A small network was shown many inputs. Here are its activations along a few directions, one row for each input.
Each table varies a few parts of the input and shows all the possible inputs, shuffled.
Descriptions start from the smaller parts, as in this example, which fits no table here: values(2) and (point or line(9) or (line(6) and ring(8))).
Shared parts are said once, and a part with two or three values counts as separate values.

Other details of the inputs vary at random and push rows far along two fixed directions, the same in every table; ignore that.

A family of inputs:
r1: [-0.58 -5.03 -0.68 -2.05  3.03  6.27  1.33  1.70  1.84  2.28 -2.03]
r2: [ 2.61 -0.70 -2.73  5.33 -3.10 -1.35 -1.01  0.46  7.27 -0.50  0.03]
r3: [-2.30  0.29  0.53 -2.94  1.80 -1.91 -4.07 -0.37 -7.51 -0.61 -4.30]
r4: [-0.69  1.35  0.22 -3.95  5.15 -2.23 -1.94  0.84 -7.77 -0.34 -1.13]
r5: [-1.53 -0.52  0.59 -0.91  2.93 -3.19 -3.15  2.02 -8.60 -1.20 -2.77]
r6: [-1.72  1.75  4.31 -4.03  3.70 -0.66 -0.05 -1.56 -7.62 -0.60 -0.53]
r7: [-3.12 -2.73  2.18  0.12  3.39  6.16  3.02  2.94  1.32  3.77 -0.86]
r8: [-0.86  0.57  2.12 -4.95  4.59 -1.33 -1.16 -0.43 -6.88 -2.87 -1.08]
r9: [ 1.61 -2.26 -2.81 -1.44 -7.40 -0.45  2.89 -0.04  4.78 -4.29  6.66]
r10: [ 3.37  5.36 -1.53 -0.09 -2.02 -7.48 -5.49 -4.79 -0.98 -2.86  0.84]
r11: [-2.90 -2.50 -2.76  1.07  3.14  4.81  1.94  4.79  0.79  2.53 -4.01]
r12: [ 0.79 -2.69 -4.38 -0.67 -8.27 -1.24  2.95 -1.03  4.43 -3.39  5.24]
r13: [ 2.86  1.10  0.71  2.32 -2.12  1.17  0.61 -2.81  8.02  1.67  2.98]
r14: [-1.93 -5.87  1.47  2.06 -0.02  6.24  1.45  1.51  0.14  3.84 -2.87]
r15: [-2.79  0.17  4.07 -2.85  0.61 -0.32 -3.55 -2.70 -7.67  0.78 -2.80]
r16: [ 2.10  1.59  0.22  6.13 -1.21 -1.48  1.58  1.18  6.65  1.24  3.55]
r17: [-1.53 -4.98 -2.25 -4.29 -2.92  4.85  5.25  5.33 -1.41 -2.03  3.37]
r18: [-2.08 -4.54  0.10  2.98  0.09  5.46  2.00  2.74 -0.55  4.79 -3.74]
r19: [-1.72 -3.53  1.92 -1.19  1.75  7.02  3.96  0.51  1.24  2.98 -2.35]
r20: [-1.56 -5.94  3.00  1.09  1.22  5.96  1.88  2.08  0.83  3.51 -1.36]
r21: [ 1.78  1.11 -0.74  2.55  0.16 -0.46 -0.06  0.64  8.93 -1.53  2.95]
r22: [-0.72 -1.00  0.66 -4.42  2.05 -0.79 -4.12 -2.51 -7.33 -0.80 -2.77]
r23: [ 2.01  4.05 -0.83  3.74 -0.66 -0.37  3.64 -0.41  7.06  0.70  2.45]
r24: [-1.57 -3.40 -3.15 -0.30  1.66  5.62  3.01  2.15  0.67  1.97 -5.28]
r25: [-1.71 -0.80  5.40 -1.75  3.24 -1.68 -2.10  0.06 -8.18  0.00  0.44]
r26: [-1.06 -1.92  3.37 -2.75  4.12 -2.43 -3.26  1.33 -7.29 -2.35 -0.28]
r27: [-0.84 -3.75 -1.14 -1.53  4.73  5.77  2.31  3.19  1.46  2.09 -0.95]
r28: [-1.18 -0.73  1.90 -1.82  4.24 -3.35 -2.54  2.53 -8.07 -1.41 -1.14]
r29: [ 3.05 -2.18  0.14  3.48 -1.94 -0.60 -1.15 -0.13  8.46 -1.74  2.37]
r30: [-2.59 -5.88 -4.71 -3.43 -4.88  2.87  5.44  3.73 -1.82  0.53 -0.14]
r31: [ 2.36  0.68 -4.03 -1.00 -6.84 -1.84  4.22  3.69  4.01 -3.45  6.07]
r32: [-2.03 -5.13  0.51 -1.39  2.62  5.91  0.87  2.61  2.47  1.60 -2.60]
r33: [ 2.77  7.66  1.53  0.61 -0.10 -7.59 -2.77 -3.94 -1.41 -1.06  4.16]
r34: [ 2.37  2.56 -2.22  4.31 -3.33  0.59  0.62 -2.30  6.75  2.85  0.71]
r35: [ 2.47  1.16 -0.82  3.36 -3.42  1.43  0.12 -3.42  7.37  1.96  1.51]
r36: [ 2.75  2.60 -4.75  3.80 -0.63 -0.80  0.43  0.35  7.07  0.25  1.06]
r37: [-1.42 -7.02 -0.59  1.06  0.95  5.35  0.33  2.66  1.04  1.50 -3.53]
r38: [ 1.62  0.35 -5.39 -0.28 -7.80 -2.56  4.16  2.82  3.76 -2.64  4.46]
r39: [ 1.76  1.81 -1.12  7.09 -2.58 -1.16  0.94  0.74  6.13  1.45  1.89]
r40: [ 3.43  4.19  1.75 -2.03 -1.17 -6.68 -4.01 -5.43  0.32 -5.60  2.33]
r41: [-3.38  2.69  2.23 -1.31  2.41 -1.58 -2.04  0.05 -8.68  1.44 -2.63]
r42: [ 1.96  1.46 -0.41  3.25 -3.68  1.39  1.61 -3.56  7.49  0.37  0.62]
r43: [-1.34  1.33  3.88 -3.93  4.09 -0.66 -1.47 -1.46 -7.79  1.07  0.34]
r44: [-2.50 -5.09 -1.02 -0.39  1.40  6.17  0.43  2.00  1.81  1.91 -4.11]
r45: [ 1.28  7.60  2.71  1.28 -0.52 -7.95 -3.27 -3.07 -0.90 -1.76  3.66]
r46: [-2.22 -1.28 -1.83  1.40  2.58  5.98  3.50  2.75 -0.61  5.55 -2.83]
r47: [ 2.96  4.26  0.24 -1.03 -2.41 -6.67 -4.48 -6.15 -0.29 -5.29  0.90]
r48: [-2.30 -2.19 -0.96  0.69  0.63  6.49  4.06  1.11 -0.10  4.27 -4.77]
r49: [ 1.78  5.06  4.73 -0.35 -2.34 -6.44 -4.91 -5.56  0.15 -2.42  3.22]
r50: [-2.20  1.26  1.45 -3.30  4.76 -2.62 -2.42  1.74 -7.27 -1.04 -1.69]
r51: [ 1.98  8.27  0.66  1.42 -1.84 -7.39 -2.02 -4.50 -1.82 -2.52  1.60]
r52: [-1.41  1.91 -0.65 -3.11  3.42 -2.13 -1.08  0.19 -8.15 -1.72 -3.59]
r53: [ 1.30  6.65  1.83  1.65 -3.58 -7.08 -4.97 -5.07 -1.18 -1.33  0.97]
r54: [ 2.81  2.82 -2.95  2.67  0.33 -1.02  2.53  0.79  7.61 -1.57  1.77]
Each input here is: ring(6) and (point or (values(2) and line(4))).
Q: Changing only the ring(6) part turns r36 into r1. The same change can be made to r11. Which row results?
A: r32
Q: Changing only the ring(6) part turns r41 into r15. The same change can be made to r52. Which row results?
A: r47
Q: A walk changes only the line(4) part. It starts at r42 and steps to r35. List the rest of the walk in order.
A: r15, r14
Q: A walk changes only the line(4) part. It starts at r6 and steps to r43. List the rest of the walk in order.
A: r7, r25
Q: Change only the ring(6) part in r9. List by row number the other rows that result.
A: r12, r17, r30, r31, r38

A family of inputs:
r55: [-2.81 -0.70  3.71 -2.36  3.23  0.86 -0.47  0.48 -7.18  0.94 -1.53]
r56: [-1.56 -6.45 -3.68 -2.91 -0.56  6.33  4.78  5.80  1.62 -0.44  0.04]
r57: [-2.31 -0.80  1.34 -1.56  2.74 -0.03 -1.63  1.06 -7.50  1.13 -4.19]
r58: [-1.88 -2.52 -0.77  1.12  1.06  6.48  3.25  1.17  2.58  3.47 -3.04]
r59: [ 2.90  2.14 -2.87  4.26  0.67 -0.85  0.63  0.66  8.85 -0.20  1.94]
r60: [-2.20 -3.28  0.12 -5.48 -0.84  0.65  2.64  2.91 -7.79 -1.71  1.26]
r61: [ 1.06  5.61 -0.08 -0.17  0.44 -4.69 -2.48 -2.77 -3.00 -0.74  0.26]
r62: [ 1.26  1.47 -2.30 -1.58 -6.09 -6.72 -1.88 -1.26 -1.59 -4.78  3.82]
r63: [-1.34 -0.10  1.53 -2.56  4.57 -0.70 -1.66  0.77 -5.28 -0.46 -2.54]
r64: [ 2.18  0.84 -1.35  5.49 -3.21 -0.28 -0.03 -1.14  8.31  0.06  0.81]
r65: [ 3.09 -0.59 -0.03  3.00 -1.49  0.76 -0.73 -2.03  9.68 -0.63  2.29]
r66: [ 2.26  3.72  4.01  0.15 -2.02 -5.55 -3.91 -4.81 -0.25 -2.12  3.99]
r67: [ 0.24  0.45 -1.34  3.50  1.51  2.64  3.16  2.91  5.07  2.90  1.10]
r68: [ 1.39 -1.18 -4.35 -0.28 -5.60  0.81  4.27  0.68  5.10 -1.59  2.99]
r69: [-2.03 -0.28  0.23 -1.29  3.47 -0.24 -1.69  1.57 -8.04  1.56 -3.78]
r70: [ 1.98  6.53  0.80  0.47 -1.44 -6.26 -3.05 -4.27 -0.57 -2.03  1.14]
r71: [ 2.43  4.18  2.44 -0.43 -2.87 -5.13 -4.37 -6.54 -0.12 -1.87  2.00]
r72: [-1.72 -2.07  0.11  1.67  2.55  5.22  3.95  3.85  2.49  3.70 -1.20]
r73: [-1.73 -1.39  2.23 -2.64  4.08  0.51 -1.79  0.04 -5.23 -0.67 -2.61]
r74: [-1.23 -5.57  0.24  1.60 -0.20  6.19  0.99  0.92  2.83  3.49 -2.74]
Q: Changing only one part turns r67 into r69. The same change can be made to r66. Which row results?
A: r74
Q: What do these inputs look like to the network?
A: values(4) and (point or line(4))
Q: Change only the line(4) part in r71. List by row number the other rows that result.
A: r58, r61, r70
Q: Change only the values(4) part in r68. List by row number the other rows that result.
A: r56, r60, r62
Q: List by row number the other rows that have the values(4) part in common with r65.
A: r56, r59, r63, r73
